A small network was shown many inputs. Here are its activations along a few directions, one row for each input.
In each table, some parts of the input vary, and every possible input appears once, in random order.
Descriptions start from the smaller parts, as in this example, which fits no table here: values(2) and (point or line(11) or (line(6) and ring(8))).
Shared parts are said once, and a part with two or three values counts as separate values.

Other details of the inputs vary at random and push rows far along two fixed directions, the same in every table; ignore that.

Table:
row 1: [-42 -36   2 -32 -50  21 -41   0  96 -23  -3  15]
row 2: [ -3   8 -34   0  32  -2 -47  38 -27 -22 -65  20]
row 3: [-39 -45   8 -22 -77  30 -14 -22  79 -63  17   9]
row 4: [-17  22 -10  -8  54   3 -39  42 -32 -28 -76  21]
row 5: [ 60  55  12  43  71 -45  43   9 -62 102  25 -44]
row 6: [-38 -54   2 -32 -98  46 -21 -30  64 -46  14  21]
row 7: [ -9  15 -15  13  39  -2 -25  21 -50 -56 -36  33]
row 8: [ 46  41  42   3  19 -26  62  -6  18  99  57 -53]
row 9: [ -8  41  -5   4  54   3 -34  45 -35 -39 -71  18]
row 10: [ -7 -34  26 -21 -80  33  26 -38  61  -1  66  -9]
row 11: [-11  18 -20  12  53   7 -36  46 -29 -38 -59  27]
row 12: [-21   2 -25  21  46  10 -14  31 -72 -62 -49  25]
row 13: [-12  -8 -40   6  23   4 -29  22 -69 -52 -58  20]
row 14: [ -5  -7  27 -18 -53  11   4 -23 108  20  49 -24]
row 15: [-45 -44  -8 -31 -75  16 -22 -20  75 -33   6  30]
row 16: [ -9   1 -16  11  34  20 -28  19 -88 -58 -43  27]
row 17: [-27 -14 -14  -8  -8  14 -16  13   6 -52 -18  37]
row 18: [ 50  16  23  26  12 -41  61 -33   3 102  61 -41]
row 19: [ 13  -4 -15   2   6 -13   6 -12   6  30  -1  -6]
row 20: [-17 -35  11  -9 -69   5  21 -32  52  12  45 -18]
row 21: [-10   1 -24  15  60  -6 -35  26 -49 -40 -64  35]
row 22: [ -1   1 -35   4  22  21 -32  16 -93 -52 -54  25]
row 23: [ 56  36  27  -3   9 -37  51  -8   6 118  50 -64]
row 24: [ 57  29  35  29  21 -34  63 -32   7  80  70 -47]
row 25: [ 62  46  -3  30  62 -48  56 -11 -92  90  39 -39]
row 26: [ 63  42  17  43  75 -43  62  -7 -59  83  40 -34]
row 27: [-14 -32  16 -23 -58  -3  13 -31  68  13  58  -4]
row 28: [-12  23 -15  -3  38  -3 -37  41 -32 -19 -79  24]
row 29: [-55 -61  -1 -34 -83  32 -18 -23  82 -54  13  12]
row 30: [ -3 -23  31 -16 -79  30  19 -42  59  -8  64 -15]
Each input here is: line(5) and line(6).
Changing only the line(5) part turns row 23 into row 8. The same change can be made to row 13. Which row results?
> row 12
Which other rows does row 29 become when the line(6) part takes its other values? List them by row number.
> row 1, row 4, row 16, row 21, row 27
Start at row 30 and move only the line(6) part, one step at a time. The first step leads to row 3. Which rows follow, in order?
> row 7, row 24, row 14, row 9

Table:
row 31: [ 29  57  34  36  83 -32  37  18  -7  36  19 -21]
row 32: [-15 -27  11 -22 -57  20  12 -22  23 -18  27  -6]
row 33: [-18 -44   0 -22 -71  20   7 -25  36  -6  36  -1]
row 34: [ -6 -33 -17 -24 -46 -13  -5 -24  73  44   7   6]
row 35: [  0  25  17  41  63   0  13  17 -56 -55  -2  13]
row 36: [ 26   5  14 -11 -12 -21  31 -10  32  83  37 -32]
row 37: [-39 -49 -57   0 -17  14 -52  -1 -28 -78 -62  54]
row 38: [ 28  40  10  10  38 -26  19  16 -33  62  -1 -31]
row 39: [ -8  -1  28 -19 -41  16 -11  -7  94  11  17 -12]
row 40: [ -36  -10  -15   -2   -4   49  -47   20  -19 -111  -55   40]
row 41: [ -9 -43  -6 -16 -52   8   8 -33  12   7  36  -2]
row 42: [  1  18  -5  15  25  13  -8  12 -66 -43 -18  13]
row 43: [ 40  50  18  13  45 -24  20  15 -23  53   7 -27]
row 44: [  7  11 -33   2  45 -24 -23  24 -38  17 -48   7]
What is each input in this table made of?
> values(2) and (point or line(6))
Which other rows does row 36 become when the values(2) part takes its other values? List them by row number.
> row 33
Which other rows agree with row 36 in the values(2) part? List them by row number.
> row 31, row 34, row 38, row 39, row 43, row 44

Table:
row 45: [-12   4   4   2  11   1 -11  12   7 -16 -14   3]
row 46: [ -6   3 -11  -7   6   0 -21   9   2  -4 -21  16]
row 47: [-11 -13 -15  -5   1   0 -10   4 -15 -19 -10  16]
row 48: [ -8   3  -1   5  13  11 -14  13   7 -17 -17   6]
row 49: [  7   9   9   8  19  -2  15   3 -31   1  15  -6]
row 50: [ -1  10  -7  -1   6   4 -13   9   4 -17 -22   5]
row 51: [ -2  -7 -18   0   0   5 -14  -4 -16 -17 -13   9]
row 52: [ -8 -13  13 -23 -41   6  -2 -14  58  13  15   6]
row 53: [-10  -2 -11  -8  10  -5 -13  12   3  -4 -18  12]
row 54: [ 73  50  29  53  70 -38  72 -12 -89  92  63 -60]
row 55: [ 11   8 -10  12  25 -11   1   5 -11  23  -7  -5]
row 56: [ -6 -26   7 -21 -59   8   8 -31  55  18  44  -3]
row 57: [  7  10   2  16  15 -12  18  -1 -29   2   8 -10]
row 58: [ -5 -14 -17   6   0   2 -13   1 -14 -16 -13  11]
row 59: [ 10  11   2   9  17  -8  21   3 -33   4  11  -5]
row 60: [ -1   8   3  -1   9   8 -17   9   4 -17 -16   3]
row 61: [ -6  -4  -9   9   0   9  -5   4 -13 -27 -12   8]
row 62: [ -7 -21  -3  -1 -22  10  -2 -11  15 -11   2   6]
row 63: [ -2  -4 -12  -8  -4   1 -19   1  17  -2 -15   6]
row 64: [-11 -15  -4  -8  -8   6   1  -3  -2 -15  -2  12]
row 65: [  5   9  -7   9  23 -19   3   5 -11  21  -6  -6]
row 66: [  7  10   2   9  24 -16   7   5 -11  18  -8  -6]
row 67: [ 10  -1  18  -6 -35   1  28 -24  24  26  48 -15]
row 68: [ -7  -9 -11 -11 -13  10 -14  15 -27  -9 -22  -5]
row 69: [ -3  -2  -6   4  10   1 -12   8   5  -5 -23   9]
row 70: [  9 -16  21  -3 -40 -10  38 -35  40  43  59 -28]
row 71: [-13 -24  22 -11 -51  10  15 -27  58   3  48 -16]
row 72: [  0   1  -8   2  -2   8  -8   1 -15 -28 -12   7]
row 73: [ 13  17   0  15  23  -8   9   9 -11  14  -5  -9]
row 74: [  6   0  -8  13  15 -16   8  -4 -30  12   6  -6]
row 75: [  1  -5  -8   1   0   6  -9  -5 -16 -18 -14   8]
row 76: [ -3   0  -1   3   1  14 -11   0 -15 -28  -7   5]
row 77: [ 10  -8  17  -8 -34   0  25 -28  24  33  44 -11]
row 78: [-11   5   4  -5  14   5 -10  16   4 -17 -12   9]
row 79: [ -9   7  -3  -5  10  -1  -5  16   3 -14 -16  10]
row 80: [  1   2  -6  -4   7   2 -16   5   3  -9 -26   9]
row 81: [ -9  -1  -3  -8  11  -2  -9  12   4  -8 -21  14]
row 82: [10 17 16  2 10 -1  4  3  1 16 11 -6]
row 83: [-11   5  -3   2   8  -5  -8  13   6 -16 -20   6]
row 84: [ -9   5 -10 -15   0   6 -16  20 -10   3 -34  -7]
row 85: [ -4  -9  20 -21 -52   6  10 -17  71  18  35  -6]
row 86: [ -6   2   4   0   1  14 -10   3 -16 -24  -3  12]
Changing only one part turns row 56 into row 46. The same change can be made to row 74. Which row results?
> row 65
Changing only one part turns row 54 into row 48. The same change can be made to row 77. Which row results?
> row 52
What is each input in this table made of?
> values(2) and (point or (line(4) and ring(5)))
Which other rows does row 80 become when the ring(5) part takes its other values? List them by row number.
> row 52, row 66, row 69, row 81
Which other rows does row 78 become when the values(2) part takes its other values? List them by row number.
> row 49

Table:
row 87: [  9 -37  20   3 -75  24  20 -46  68  -6  76 -25]
row 88: [  6 -16 -12  10  17 -22  -2 -12  -8  38   2   0]
row 89: [ 13 -12  38   1 -59  18  34 -36  21  13  64 -42]
row 90: [ 30   0 -24  16  18  -6  -6  -2 -27  36 -15  -4]
row 91: [ 68  17  20  27  -4 -12  72 -56 -28  84  98 -43]
row 92: [ 21  43  10  37  97 -27  -1  23 -46  12 -26   5]
row 93: [ -5 -26   4 -16 -46 -21  10 -37  85  28  35 -19]
row 94: [-25 -16 -28 -19   5   5 -34  31 -28 -11 -43  13]
row 95: [ 14  42  11  21  86 -24  18  36 -43  13 -28   5]
row 96: [ -9 -11 -20 -12 -10  18 -36  13 -17  -6 -52  13]
row 97: [-24 -40 -11 -16 -26  13 -20 -33  10 -56   4  38]
row 98: [-41 -36   8 -22 -50  31 -17   7  13 -67  13   4]
row 99: [-32 -17 -22 -26 -32  25 -60  17  23 -64 -79  27]
row 100: [ -3 -13   5 -17 -37  26 -12 -19 -21 -37   0  20]
row 101: [ 18   9   0  19  31 -17  40  -6 -79   8  18  12]
row 102: [ 13  17  -4   2  19  -4  32  -5 -77  11  29  -9]
row 103: [ 30  56  13  14  76  -1  -1  24 -50  15 -38 -14]
row 104: [-23  19   6 -16  37  11 -33  51  -8 -35 -47  19]
row 105: [  0   2  33 -26 -72  14   9 -23  94  36  38 -21]
row 106: [-29  13  -1 -22  -2   7 -20  28  15 -11 -19   8]
row 107: [-23 -27 -31  -5  10  -7 -20  26 -17 -19 -51  31]
row 108: [  2  20 -13   5  38  21 -36  25  13 -38 -49  24]
row 109: [ 10  -2  16  -4 -50   4  -3 -15  85  28  39  -8]
row 110: [-34 -15 -21 -38 -24   7 -29  19  29 -30 -32   4]
row 111: [ -9 -14  19  17 -32   4  54 -21  11   9  63 -23]
row 112: [-40 -12  -4 -18 -21   4 -16  17  60 -30 -23  32]
row 113: [ 11  17  -5  54  66 -13  19  -2 -93 -19   0  -8]
row 114: [ 74  28  19  19   7 -42  55 -31   5 108  69 -62]
row 115: [ 14  38  -5  33  67 -34  -5  16 -39  19 -12   4]
row 116: [-35 -27 -20 -23 -33  -4 -12   9  50 -30 -30  20]
Changing only one part turns row 104 into row 108. The same change can be made to row 106. Which row results?
> row 109
What is each input in this table made of?
> ring(5) and (values(2) or line(4))
